Each row below holds a small network's activations on one input, seen along a few directions.
In each table, some parts of the input vary, and every possible input appears once, in random order.
Descriptions start from the smaller parts, as in this example, which fits no table here: values(2) and (point or line(9) or (line(6) and ring(8))).
Shared parts are said once, and a part with two or three values counts as separate values.

Other details of the inputs vary at random and push rows far along two fixed directions, the same in every table; ignore that.

Rows:
row 1: [  2.1   7.4  -3.3   2.2   7.2  -1.6   7.7 -11.8   2.5  -7.6   8.7]
row 2: [-4.5  4.2  6.1 -9.2  3.5 -2.7 -3.2  0.5 -8.1 -3.3 -5.4]
row 3: [ -4.7 -35.0 -21.7  21.6  19.2 -12.4 -19.4  55.4   6.1  32.8 -23.2]
row 4: [ -1.6   6.5   1.9  -8.5  -1.0  -8.4  -5.4 -10.6  -3.7   0.7   3.0]
row 5: [ 27.6  35.2  11.5  -7.2  33.2   4.1 -30.6  24.2  -0.1  -3.4 -27.6]
row 6: [-55.2 -54.6  -6.5  -1.6 -74.3 -25.5  33.8 -26.2   8.6  19.0  42.4]
row 7: [  7.6  -0.5  -1.9  -2.7   2.8   1.0   0.6  -6.4 -11.4  -1.3   3.1]
row 8: [ 8.1  3.3 -5.5 -3.4  2.1  3.0  0.9 -3.2 -8.8 -7.8  7.9]
row 9: [ -6.9   5.7   1.4  -3.4   2.6  -1.2   7.3  -5.1  -8.0 -10.4   7.1]
row 10: [  7.9   4.4   6.6  -8.1 -11.8   1.5  -6.3  -4.2  -0.5   1.3  -3.3]
row 11: [ 0.1  8.5 -4.6 -4.5  4.8 -6.3  2.4 -9.2 -3.3 -6.2 10.6]
row 12: [ -6.6   4.6   5.3  -2.7   5.2  -2.1   6.1  -7.1 -11.2  -5.1   0.9]
row 13: [  0.6   3.8   0.7   3.0   7.0  -3.2   7.6 -15.6   1.2  -1.9   4.9]
row 14: [-6.1  7.4  3.2 -8.2 -2.2 -1.4  0.5 -1.9 -6.6 -9.6  3.5]
row 15: [-4.7  4.1  8.9  3.0 -2.8  5.3 11.3 -8.8  2.4 -2.9 -7.8]
row 16: [10.7 -2.1  0.0  2.0  6.5  5.9  6.6 -8.1 -3.3 -3.7  0.4]
row 17: [ 26.1  31.1   1.5  -1.5  46.6   2.9 -24.0  20.9  -9.5  -5.7 -22.0]
row 18: [ -5.9 -47.0 -21.2  19.1  -2.3  -6.5  -5.3  42.3   3.5  31.1 -13.1]
row 19: [ 1.6 10.5 -1.8  2.3 -1.1  1.9  4.7 -9.4  8.3 -4.2  0.2]
row 20: [ -0.7   3.4  -0.1 -11.8 -22.2   0.1   8.4 -24.8  -5.9 -10.6  19.2]
row 21: [ 1.1  5.2  1.9  2.1 -4.6 -2.4 -2.2 -3.8 10.6 -2.4 -1.4]
row 22: [ 9.9  5.0  3.4  1.8 -9.3  8.0  0.4 -4.8  6.2 -6.6 -2.1]
row 23: [ 0.1 11.6 -1.9 -7.9 -0.5 -6.3 -4.8 -7.6 -3.1 -5.7  7.5]
row 24: [ -3.7   1.4  11.2   0.6  -4.9   2.5   3.8  -2.8   6.3  -1.4 -12.1]
row 25: [10.6  5.4 -1.5  3.3 -3.3 10.5  4.1 -3.3  3.0 -6.8 -2.4]
row 26: [ -3.8   2.4   1.1   2.3   7.0   3.1  11.7  -4.4  -1.4 -11.6   3.9]
row 27: [-11.7 -38.7 -24.4  18.9  24.0   7.3 -20.2  53.8   4.9  33.3   4.1]
row 28: [ -6.0   5.0  13.3  -8.1 -10.7  -3.0  -0.2  -3.8  -0.1  -0.2  -3.1]
row 29: [  8.5   6.4   2.8  -8.0 -11.9   2.6  -6.2  -0.7   1.6  -4.4   1.8]
row 30: [-4.1  7.8  3.5  4.4 -1.8  7.3  8.7 -4.7  2.6 -7.7 -4.2]
row 31: [  8.8   0.5   7.1   0.5 -10.2   6.0   1.8  -7.9   5.9  -0.9  -6.2]
row 32: [  9.9   2.6  -3.0   1.8   2.3   7.1   8.9  -9.0  -1.5 -10.3   8.9]
row 33: [-19.2 -38.6 -13.2  18.2  -6.8 -10.0  -6.1  38.9   6.6  18.4 -10.1]
row 34: [-2.5  3.4  3.3  0.0 12.1 18.9 -0.4 -9.8  4.5  9.2 11.5]
row 35: [ 1.7  4.9  7.0  1.4 -3.2 -2.8 -1.9 -7.0  9.6  3.0 -6.6]
row 36: [-3.0  2.6  5.3  3.0  9.2  2.8 12.0 -7.4 -3.5 -5.4 -2.2]
row 37: [ 7.1  0.7  0.1 -7.5 -2.7  0.4 -7.0 -3.3 -9.6 -0.9 -1.1]
row 38: [ 1.1 11.2  3.5 -7.0 -7.4 -6.2 -5.8 -3.2  5.3 -1.0  4.2]
Each input here is: values(2) and (point or (values(3) and ring(6))).
Q: The inputs of row 33 and row 24 match in every part but the values(2) part. If row 30 is changed in the same way as row 33 into row 24, which row does it become?
A: row 15
Q: Change only the values(3) part in row 31. List by row number the other rows that result.
A: row 24, row 35
Q: Change only the values(2) part in row 25. List by row number the other rows that result.
A: row 18
Q: Change only the values(2) part in row 13. List by row number the other rows that result.
A: row 1

Rows:
row 39: [ -7.8 -45.2   5.3  -0.8 -54.6 -20.0 -44.9  79.7  16.0  35.7 -50.2]
row 40: [ -1.5  50.6  23.4 -14.4  23.2  12.1   1.0  -9.8  -3.6 -32.4   6.2]
row 41: [-28.4 -40.8 -28.3  25.5  34.5  -6.0 -19.8  68.2  20.3  44.0  -4.3]
row 42: [-30.7 -32.8 -22.5  -0.7  19.8 -36.4 -37.4  66.3 -19.4  30.9  -7.7]
row 43: [ 14.8  43.1  19.3   0.9   8.2   9.8  26.7 -21.9  -9.3 -43.6 -16.9]
row 44: [ 13.1  39.0  17.0  16.4  10.0  17.3  27.2 -37.7  16.8 -29.5 -10.7]
row 45: [ 46.3  43.0   5.0 -13.6  12.1  15.4  -4.5 -33.0  -2.9 -12.5  15.6]
row 46: [ 26.1  43.6  -4.7   0.8  90.4  -2.3 -67.8  62.6  -2.1  17.5 -42.1]
row 47: [ 33.9  39.9   0.3 -28.9  -3.6   1.2 -13.4 -30.9 -25.2 -31.9  14.6]
row 48: [-16.7 -39.0 -15.0 -14.5 -56.2 -20.2  20.1 -27.6 -16.0   2.3  47.9]
row 49: [-34.7 -45.4   2.1  10.1 -43.5   3.3  52.4 -29.0  -6.3  -4.7   9.7]
row 50: [ 11.3  38.8  19.8 -11.8  -1.9 -16.1  13.1 -36.8 -24.5 -33.8 -12.9]
row 51: [ 21.5  44.0  12.6  -4.4  14.4 -11.1   8.2 -45.7   2.6 -24.0 -16.8]
row 52: [ -1.8  49.1  29.3 -18.1  24.2  35.7   5.2 -20.4 -13.6 -24.4   0.1]
row 53: [ 32.3  39.4   0.4 -13.8   4.0  28.6   1.0 -18.4 -11.0 -38.0  12.2]
row 54: [-23.9 -39.3 -18.5  14.4  33.1 -24.4 -28.1  65.7   9.2  49.3  -2.8]
row 55: [ -0.7  47.0  26.3 -31.0  22.4  -2.1  -7.3 -17.4 -16.5 -26.7   2.6]
row 56: [-16.4 -48.6 -15.3  13.5 -48.4  20.3  30.5 -43.2  15.3  14.0  48.2]
row 57: [-11.0 -48.2 -15.5  19.1  14.5 -30.3  -9.7  61.8 -17.8  14.1 -31.2]
row 58: [-12.8 -42.4 -29.6  10.8 -41.0   2.1  24.3 -30.4  19.8  12.8  47.1]
row 59: [-19.4 -48.4 -14.1  -0.6 -51.3  13.3  30.0 -24.4  -9.4   5.1  43.4]
row 60: [  2.2  48.3  32.1  -6.5  30.2  41.5   8.4 -37.8  11.5 -12.1   3.9]
row 61: [-32.6 -45.9  -4.9   9.6 -39.4 -31.8  45.4 -36.9  12.6  13.8  19.3]
row 62: [ 57.9  44.2  29.9   2.5  23.8  15.5 -78.3  83.1  35.6  19.1 -90.4]
row 63: [-13.1 -37.9 -34.6  -7.3 -51.4 -24.6  14.6 -39.6   3.6  24.5  48.8]
row 64: [ -8.0 -56.2 -19.7  42.7  26.6   9.4   2.9  53.3  14.3  30.4 -33.5]
Q: Describe the family of inputs behind these rows.
A: values(2) and (point or (values(3) and line(4)))
Q: The inputs of row 57 and row 61 match in every part but the values(2) part. If row 59 is changed in the same way as row 57 into row 61, which row does it become?
A: row 56
Q: Change only the values(2) part in row 64. List by row number the other rows that result.
A: row 49
Q: Change only the values(2) part in row 58. List by row number the other rows that result.
A: row 53
